A small network was shown many inputs. Here are its activations along a few directions, one row for each input.
In each table, some parts of the input vary, and every possible input appears once, in random order.
A made-up example of a description, with smaller parts first: ring(5) and (point or (values(2) and line(4)) or ring(11)).
Shared parts are said once, and a part with two or three values counts as separate values.
(in the rows, 128 means zero)

Other details of the inputs vary at random and push rows far along two fixed directions, the same in every table; ignore that.
These rows show it; all are for the same input, with only those details redrawn:
[129 152 130 117 113 134 147 159 142 139 122 116 111 136 124]
[127 148 140 123 113 132 133 151 152 131 145 134 115 135 127]
[168 159 157  72  88 161 162 212 147 128 110  84 118  87 177]
[130 151 129 116 115 134 147 158 142 137 124 115 108 137 125]
[127 149 140 123 113 131 133 151 152 132 144 135 116 135 127]
[ 93 145  71 149 151 118 167 118 107 162  79  99  75 197  55]
[130 150 131 117 114 135 146 159 141 137 123 116 108 136 123]
[127 149 140 122 114 130 134 150 151 132 145 134 116 134 127]

Table:
R1: [131 121 157  88 110 137 107 135 124 129 132 123 115 148 143]
R2: [ 89 127  93 158 150 101 106  72  72 143  85 101  88 197  69]
R3: [ 94 155  72 175 149 108 152 110  88 148  70  86  80 175  59]
R4: [138 144 155 146 144 148 138 127 119 130  98 104 133 116 139]
R5: [133 158 149 159 111 111 105 145 143 126 139  98 120 110 123]
R6: [176 140 122  62  97 150 176 193 134 103 103  99 146  58 183]
R7: [133 139 165 137 144 146 136 123 137 120 125 122 151 132 138]
R8: [126 148 141 122 111 133 133 151 150 132 144 135 117 133 124]
R9: [119 101 167 185 159 104  73  52 171 107 208 211 173 102 130]
R10: [109 123 132 171 129  89  80  74 166  95 219 236 158 102 125]
R11: [132 104 120  83 121 121 119 109 113 106 128 141 145 123 147]
R12: [136 139 174 162 142 136 110 122 140 131 122  99 138 112 134]
R13: [140 129 115 141 121 106 124 131 141 116 135 125 128  88 133]
R14: [ 96  97  41 186 145 117 134 133  85 159 128 125 133 163  81]
R15: [139 103 132 106 151 152 160 111 141 130 126 161 145 111 143]
R16: [173 144 181  74 116 185 167 187 142 137  94  85 141  88 186]
R17: [106 102  51 128 160 103 140  75  62 139  56 107  90 170  81]
R18: [101  62 137 171 118 108  32 102 127 120 233 214 183 142 143]
R19: [101  91  51 101 158 118 155  81  78 152  67 118  86 191  74]
R20: [106 110  49 149 195 127 192  62  82 147  55 109 117 181  62]
R21: [171 139 183  79  87 141 104 187 114 120  94  41 121  82 190]
R22: [113 114 131 141 124 104  98  85 183 108 227 241 154 120 125]
R23: [144 116 131 126 149 144 147 108 124 117 113 143 152  85 154]
R24: [112  90 158 155 127  82  35  59 153  98 210 206 152 120 132]
R25: [124 129 157 104 113 125  99 126 116 113 130 116 133 146 139]
R26: [127 158 141 132 114 122 130 147 141 116 141 123 134 129 125]
R27: [179  94 137 103 114 189 159 216 103 141 105  76 181  59 209]
Question: Changing only one part turns R26 into R25. The same change can be made to R10. Which row results?
Answer: R17
Question: What do these inputs look like to the network?
Answer: values(3) and (point or (values(2) and line(4)))
Question: Change only the values(3) part in R21. List by row number the other rows that result.
Answer: R5, R12
Question: Change only the values(3) part in R13. List by row number the other rows that result.
Answer: R9, R24

Table:
R28: [133 101 142 109 129 128 114 104 151 117 168 195 144 111 147]
R29: [118 161 171 149 115 131 111 142 150 117 166 148 147 137 129]
R30: [130 130 127  96 119 133 142 132 149 129 142 157 109 128 136]
R31: [148 122 138 117 144 149 160 135 144 123 114 122 149  97 147]
R32: [135 145 169 140 118 139 106 146 120 114 134 111 150 127 151]
R33: [133 133 129 115  94 122 111 171 139 134 150 120 115 117 138]
R34: [100 105 100 163 128  94  81 104 108 142 145 131 111 164  96]
R35: [131 158 144 134 125 144 150 152 149 120 149 147 150 121 140]
R36: [133  98 157 111 126 127  85  98 135 115 164 172 145 109 157]
R37: [129 140 124  98 105 139 149 161 132 116 146 149 139 129 146]
R38: [ 94 116  74 165 132 100 122 102 137 144 167 175 110 165  80]
R39: [152 123 129 113 144 155 156 128  99 144  61  72 118 107 142]
R40: [142 149 146 119 127 143 157 143 164 126 138 130 135 113 139]
R41: [ 91 140 114 201 143 100 101 100 143 148 161 147 109 168  68]
R42: [ 94 145  72 129 134 119 156 132  80 148  79  92  90 204  68]
R43: [118  99  32 137 154 121 172 125  81 161  68  98  99 154  82]
R44: [154 122  95 125 138 152 182 173 113 151  69  75 126  86 142]
R45: [ 99 136  78 121 139 117 147 107 101 161  73  99  63 195  65]
R46: [130 131 184 147 127 121  83 109 154 114 168 139 148 127 141]
R47: [138 128 144 136 136 148 133 135 104 119 112 110 161 111 151]
R48: [131 145 167 135 130 135 127 118 179 125 174 179 132 111 140]
R49: [ 90 118 111 154 131 103  89  93  96 125 141 144 127 191  95]
R50: [ 97  89 111 151 155 101  91  54 117 122 159 170 139 166  94]
R51: [133 114 120 101 122 142 142 148 120 114 132 152 159 114 155]
R52: [140 113 123  98 118 144 129 147  88 116 109 110 152 118 158]
R53: [ 99  96  90 145 159 104 124  64 130 131 149 183 135 169  83]
R54: [156 122 127 107 143 155 166 143  99 133  60  54 131 105 145]
R55: [130 114 167 109 108 116  79 122 142 111 166 142 140 129 152]
R56: [145 160 142 107 120 147 164 167 132 139  83  63 107 128 127]
R57: [ 95 132  93 132 137 105 128 100 119 145 116 122  92 197  66]
R58: [151 138 110 113 142 163 195 169  99 132  65  84 142 111 142]
R59: [139 169 148 139 119  95 115 109 150  80 140 143 135  75 138]
R60: [139 132 120  82 113 135 159 153 144 128 126 125 122 125 140]
R61: [148 123 145 118 143 153 151 128 146 130 114 136 136  94 152]
R62: [140 128 153 152 115 128 101 153 130 132 134  97 131 102 148]
R63: [135 132 191 138 125 130  85 114 151 120 155 140 130 114 152]
R64: [138 155 174 121 114 140 125 143 158 134 132 122 113 116 139]
R65: [129 114 172 107 107 119  76 117 139 119 160 151 125 124 156]
R66: [152 116 122 141 131 144 134 152 109 139  99  82 138  87 151]
R67: [140 143 125 144 122 137 150 163 154 137 142 126 127 100 136]
R68: [142 153 118  96 102  95 125 127 125  80 117 126 119  82 143]
R69: [106  89  79 161 143 104 104  92  95 144 129 135 125 148  97]
Question: What do these inputs look like to the network?
Answer: values(2) and (point or (line(4) and ring(5)))
Question: Changing only the values(2) part turns R30 into R48. The same change can be made to R45. Which row results?
Answer: R64
Question: Changing only the values(2) part turns R51 into R58. The same change can be made to R55. Which row results?
Answer: R46
Question: Change only the line(4) part in R57. List by row number the other rows that result.
Answer: R33, R42, R45
Question: Change only the line(4) part in R37. List by row number the other rows that result.
Answer: R30, R38, R60
Question: Change only the values(2) part in R32. List by row number the other rows that result.
Answer: R49

Table:
R70: [132 155 160 117 119 138 139 148 153 116 138 128 132 131 136]
R71: [120 116 144 151 137 119  99  95 125 119 142 130 143 135 125]
R72: [157 114 162  81 104 132 119 154 152 101 158 147 153  81 184]
R73: [156 118 146  99 105 154 134 164 147 114 167 163 169  70 184]
R74: [145 117 144 128 134 133 131 131 142 116 130 132 150  93 150]
R75: [ 86 141 130 190 134  76  74  69 160 112 200 191 129 162  77]
R76: [118 112 121 121 134 115 118 101 127 121 137 164 122 133 126]
R77: [139 122 153 103 112 131 103 128 118 118 125 126 132 110 154]
R78: [120 120  76 138 151 140 162 136  60 161  39  45  98 160 101]
R79: [ 69 127  67 196 175  92 129  54 120 170 123 138  81 230  16]
R80: [160 121 138  92 110 152 147 159 147 111 149 143 165  76 179]
R81: [131 155 127 115 121 152 168 175 116 143  90  90 112 143 127]
R82: [ 82 125 135 195 142  98  77  69 164 144 212 208 123 182  75]
R83: [108 114 124 168 159 112 111  76 133 126 143 174 134 133 104]
R84: [145 122 142 120 126 139 123 144 112 127 112  90 141 112 151]
R85: [135 161 173 113 114 142 130 147 154 115 143 144 132 117 151]
R86: [140 114 145 112 108 137 102 146 112 127 137 124 140 117 155]
R87: [137 123  64  97 146 144 204 139  90 144  48  73 114 129 110]
R88: [151 155 144 109  94 128 129 180 141 116 131  98 128  95 156]
R89: [123 144 134 131 129 127 133 119 143 145 124 126  98 140 111]
R90: [ 95 146 127 163 144 115 125 101 142 132 150 156 125 184  84]
R91: [155 128 178 113 112 141 103 137 130 110 139 123 148  84 181]
R92: [157 145 183 100 100 143 118 162 179 117 167 129 135  88 170]
R93: [118 110  52 110 145 135 180 145  72 159  41  71  88 163  98]
R94: [121 116  72 112 141 131 158 132  66 153  40  48  96 169  95]
R95: [113 107 127 171 153 112 103  89 145 125 165 175 152 133 111]
R96: [159 127 154  89 110 149 137 145 151 105 155 164 161  64 185]
R97: [146 115 123 132 132 145 143 154 121 134 112 116 138  99 149]
R98: [135 120  99  98 131 135 151 137  81 138  55  56 105 143 117]
R99: [ 83 138 113 197 134  86  81  87 140 129 188 183 119 170  75]
R100: [120 106 123 121 129 116 113 115 139 118 156 161 140 133 134]
R101: [137 161 114 116 111 125 151 158 114 129  81  80  93 117 125]
Question: What do these inputs look like to the network?
Answer: line(4) and (values(3) or ring(5))
Question: Changing only the line(4) part turns R80 into R87. The same change can be made to R100. Which row results?
Answer: R72
Question: A walk changes only the ring(5) part. It starts at R97 and steps to R73. List the rest of the walk in order.
Answer: R93, R86, R78
Question: Change only the values(3) part in R92. List by row number the other rows that result.
Answer: R70, R75
